Each row below holds a small network's activations on one input, seen along a few directions.
In each table, some parts of the input vary, and every possible input appears once, in random order.
Descriptions start from the smaller parts, as in this example, which fits no table here: one of 2 separate values, together with either a single point or one of 11 places around a ring or (one of 4 places along a line, together with one of 5 places around a ring).
Shared parts are said once, and a part with two or three values counts as separate values.
In the rows, zero is written as 128.

Other details of the inputs vary at random and push rows far along two fixed directions, the same in every table; ignore that.

Table:
x1: [119 133 147 132 119 118 127 134 132 129 120 132 122]
x2: [115 125 126  98 102 129  82 122  80 130 134 156 126]
x3: [148 121 130 152 155 159 175 108 156 141 110  98 147]
x4: [143 155 119 132 162 118 123 108 182  95 142  69 127]
x5: [ 99 138 113  83  94 102  52 128 122 103 166 140  83]
x6: [118 128 126 134 129 133 113 121 129 126 127 141 146]
x7: [148 132 128 147 149 133 165 115 178 128 106  96 131]
x8: [100 118 122 104  94 103  86 126 102 137 136 158 106]
x9: [144 130 134 164 149 134 178 116 169 140 100 110 140]
x10: [138 128 142 149 111 141 161 126 107 148 124 149 147]
x11: [ 93 139 116  93 102  97  58 123 108 113 150 151 106]
x12: [150 145 130 142 156 143 165 108 161 117 124  92 156]
x13: [114 117 124  96  94 113  97 129  79 111 144 146 111]
x14: [135 127 145 142 148 157 158 122 147 130 120  99 144]
x15: [129  95 139 170 102 158 174 144  79 163  76 176 171]
x16: [142 148 131 152 162 138 166 105 165 117 130  95 156]
x17: [128 119 143 134  71 118 115 145  55 161 117 186 128]
x18: [104 126 116  89  95  97  69 132 102  97 140 143  86]
x19: [137 133 127 156 159 138 177 112 160 106 130  90 142]
x20: [121 121 141 131  70 120 115 145  67 158 107 198 124]
x21: [150 160  80  81 223 107  92 152 201  93 202  92  73]
x22: [115 139 120  86  95  93  52 127 110 101 173 131  82]
x23: [134 139 129 152 156 150 153 109 145 130 120 112 154]
x24: [116 119 131 116  74 126 106 142  62 160  95 185 144]
x25: [151 129 130 140 155 140 173 105 169 125 128  86 141]
x26: [125 166 109 108 170 106  92 101 213  67 160  63  99]
x27: [149  91 109  87 123 117 124 190  33 208 112 222 124]
x28: [134 118 143 170  90 151 175 146  89 180  80 179 162]
x29: [112  94 135 123  80 129 109 135  67 166 112 193 138]
x30: [127 141 120 148 162 140 132 111 198 100 154  92 127]
x31: [135 122 130 150 152 147 161 107 149 139 123 109 139]
x32: [112 151 129 132 165 120 126 115 205  94 152  70 114]
x33: [145 116 131 165 144 168 190 124 128 136  92 111 159]
x34: [151 134  83 104 211 121 143 167 160 112 154 111 105]
x35: [153 127 137 167 139 173 186 123 139 149 103 119 158]
x36: [120 143 106 129 162 125 129 114 197  79 141  65 110]
x37: [109 102 133 126  85 136 118 137  43 148 111 184 132]
x38: [168 115 166 190 121 164 224 147 110 181  58 127 186]
x39: [ 98 146 118  86 107  86  47 119 117  98 158 146  91]
x40: [126 115 129 103  89 103  91 129  86 139 132 147 108]
x41: [161 112 147 205 126 158 230 141 103 169  57 135 183]
x42: [127 144 142 132 162 126 146 110 179 101 157  77 127]
x43: [138 137 121 146 163 150 144 112 183 112 121  93 155]
x44: [ 90 132 128  75  98  98  51 133 120 103 161 130  87]
x45: [117 134 105 120 167 129 108 109 199  66 160  68 109]
x46: [ 86 122 132  85 107 104  47 128 119 102 173 142  96]
x47: [116 150 111 128 166 107 116 109 199  68 154  72  95]
x48: [108 107 155 120  84 136 113 141  51 162 117 182 136]
x49: [149 145 129 155 144 141 164 123 180 120 114 100 131]
x50: [142 103 126  94 122 125 127 211  25 206 114 212 136]
x51: [113  98 151 115  76 139 106 150  65 158 108 183 142]
x52: [111 137 121  76  97 103  61 119 109  98 183 137  87]
x53: [161 117 169 199 125 159 226 145 110 182  63 134 187]
x54: [101 121 115  83  94  99  65 124 112 121 147 143  91]
x55: [105 123 119  91  94 118  58 129 113 110 163 153 100]
x56: [147 149 130 162 160 128 158 113 167 120 120  89 150]
x57: [158 117 151 199 129 185 225 131 111 183  73 149 186]
x58: [113 122 145  89  93 114  92 132  87 124 150 145 114]
x59: [141 139 145 148 149 138 164 128 177 121 108  91 135]
x60: [136 141 122 138 163 110 133 104 187 105 151  72 112]
x61: [113 145 108 138 166 119 130 111 197  80 147  72 110]
x62: [107 127 113  85 100  88  56 128 100  88 162 124  82]
x63: [144 103 149 156  99 144 185 128  75 182  89 171 166]
x64: [176 138 102 133 208 142 176 171 140 165 114 131 157]
x65: [104 110 117  83 100 110  59 121 112 117 155 148 100]
Description of these inputs: one of 5 separate values, together with either a single point or (one of 2 separate values, together with one of 6 places around a ring).
Q: The inputs of x42 and x19 match in every part but the choice among 5 separate values. If x32 is changed in the same way as x42 into x19, which row does it become?
A: x61
Q: List by row number the other rows that have the choice among 5 separate values in common with x16.
A: x2, x4, x6, x11, x12, x23, x24, x26, x39, x43, x56, x64
Q: Which other rows does x46 become when the choice among 5 separate values takes its other values? List them by row number.
A: x6, x15, x29, x30

Table:
x66: [155 147 124 152 163 132 164 117 180 126 123  90 136]
x67: [155 140 131 145 151 131 168 124 153 133 114 100 139]
x68: [149 148 139 152 155 123 171 132 182 124 116  83 130]
x69: [109 145  97  89 163 110  74 110 171  64 189  84  85]
x70: [107 127 125  71  94 103  55 135  60 122 165 167 101]
x71: [142 126 133 144 163 159 158 121 160 141 135 111 152]
x72: [149 131 125 148 153 127 168 125 152 126 116  97 134]
x73: [106 154 108  98 147  87  68 123 194  71 167  82  73]
x74: [113 150  96  92 154  91  67 112 186  69 173  83  83]
x75: [ 95 118 125  80  64  83  52 151  68 121 141 180  75]
x76: [141 132 119 151 162 150 158 126 154 122 115 110 153]
x77: [141 132 133 135 176 156 161 116 174 124 144  85 144]
x78: [141  88 154 167  90 180 191 155  41 219  58 217 198]
x79: [137 145 131 157 144 123 159 133 174 132 106 109 132]
x80: [102 127 116  79  79  88  49 135  68 131 144 183  93]
x81: [104 132 131  82  74  81  48 146  84 129 152 170  80]
x82: [146 136 114 149 160 133 166 119 176 112 117  88 129]
x83: [151  91 153 169  86 166 201 160  17 206  56 205 189]
x84: [ 91 100 119  69  85 117  51 138  59 126 163 183  97]
x85: [103 130 169 185  82 158 153  54 165  92 107  79 163]
x86: [139 140 121 149 164 144 156 120 159 125 125 113 151]
x87: [150  94 164 175  70 142 203 173  37 208  41 201 171]
x88: [137 122 129 142 178 156 164 117 171 120 141  85 140]
x89: [103 124 121  72  83 100  40 137  54 128 169 185 100]
x90: [133 119 124 145 164 163 155 123 160 131 121 110 151]
Q: What is each input in this table made of?
A: either a single point or (one of 4 places along a line, together with one of 6 places around a ring)
Q: Start at x89 and move only the place on the ring of 6, one step at a time. The first step leads to x70. Which rows follow, in order?
A: x83, x69, x76, x86
Q: Which other rows does x88 become when the place on the ring of 6 takes its other values? List them by row number.
A: x71, x77, x78, x84, x90

Table:
x91: [132 140 122 120 169 126 127 119 174 104 154  85 118]
x92: [152 120 135 173 144 154 202 144 131 160  82 132 165]
x93: [122 111 130 105  83 114  98 147  60 157 120 186 117]
x94: [118 133 120  91 113 104  81 135 101 119 152 145 103]
x95: [117  99 134 111  69 127 110 158  23 171 107 212 133]
x96: [157 122 143 164 141 155 197 141 129 162  90 126 165]
x97: [158 119 134 171 143 164 203 141 118 166  78 139 176]
x98: [106 147 108  79 151  97  54 115 161  82 196 100  80]
x99: [ 87 145 137 111 105 109  68  80 172  62 168  75  92]
x100: [113 113 121  91  95 114  84 139  72 140 138 174 111]
x101: [123 104 135 105  68 118 103 152  35 171 113 203 127]
x102: [103 148 105  79 149  92  53 121 168  81 188 104  78]
x103: [112 141 111  81 128  92  58 128 129  96 171 125  84]
x104: [158 123 139 173 142 155 204 141 127 161  89 128 165]
x105: [153 130 127 164 162 149 191 130 166 145  97 107 154]
x106: [108 147 106  81 147  90  59 121 160  76 189  99  72]
x107: [119 106 140 109  66 119 101 160  28 177 106 216 131]
x108: [158 131 132 166 162 154 194 130 147 147  98 111 165]
x109: [156 136 135 165 163 151 191 130 163 146 107 106 159]
x110: [129 133 122 123 152 124 129 131 158 117 135 107 122]
x111: [143 128 162 214 124 171 226  93 169 130  71  90 183]
x112: [107 141 101  77 147  96  54 116 162  79 189 100  76]
x113: [118 155 141 164 150 138 143  73 230  75 142  44 134]
x114: [118 102 136 112  68 127 103 159  29 176 106 217 136]
x115: [131 140 117 125 169 123 129 119 172 101 155  88 116]
x116: [124 145 139 168 144 140 157  70 219  82 129  49 136]
x117: [105 130 113  80 127 102  59 130 129  97 173 124  87]
x118: [154 124 132 169 144 152 193 142 131 159  81 132 166]
x119: [120 103 131 107  68 123  99 158  25 168 105 213 134]
x120: [129 139 113 127 167 125 127 122 176  99 152  90 115]
x121: [109 132 111  78 130  97  60 121 128 100 178 123  86]
x122: [120 101 142 108  63 120 103 161  26 175 104 210 128]
x123: [152 118 137 164 145 163 195 139 128 159  89 129 166]
x124: [117 139 143 161 115 134 138  86 170  95 119  81 142]
x125: [152 132 129 165 166 159 189 129 163 144 107 109 160]
Q: What is each input in this table made of?
A: one of 5 separate values, together with either a single point or one of 6 places around a ring
Q: The inputs of x114 and x119 match in every part but the choice among 5 separate values. If x107 is changed in the same way as x114 into x119, which row does it become?
A: x103
Q: Which other rows does x110 become when the choice among 5 separate values takes its other values? List them by row number.
A: x92, x102, x105, x118
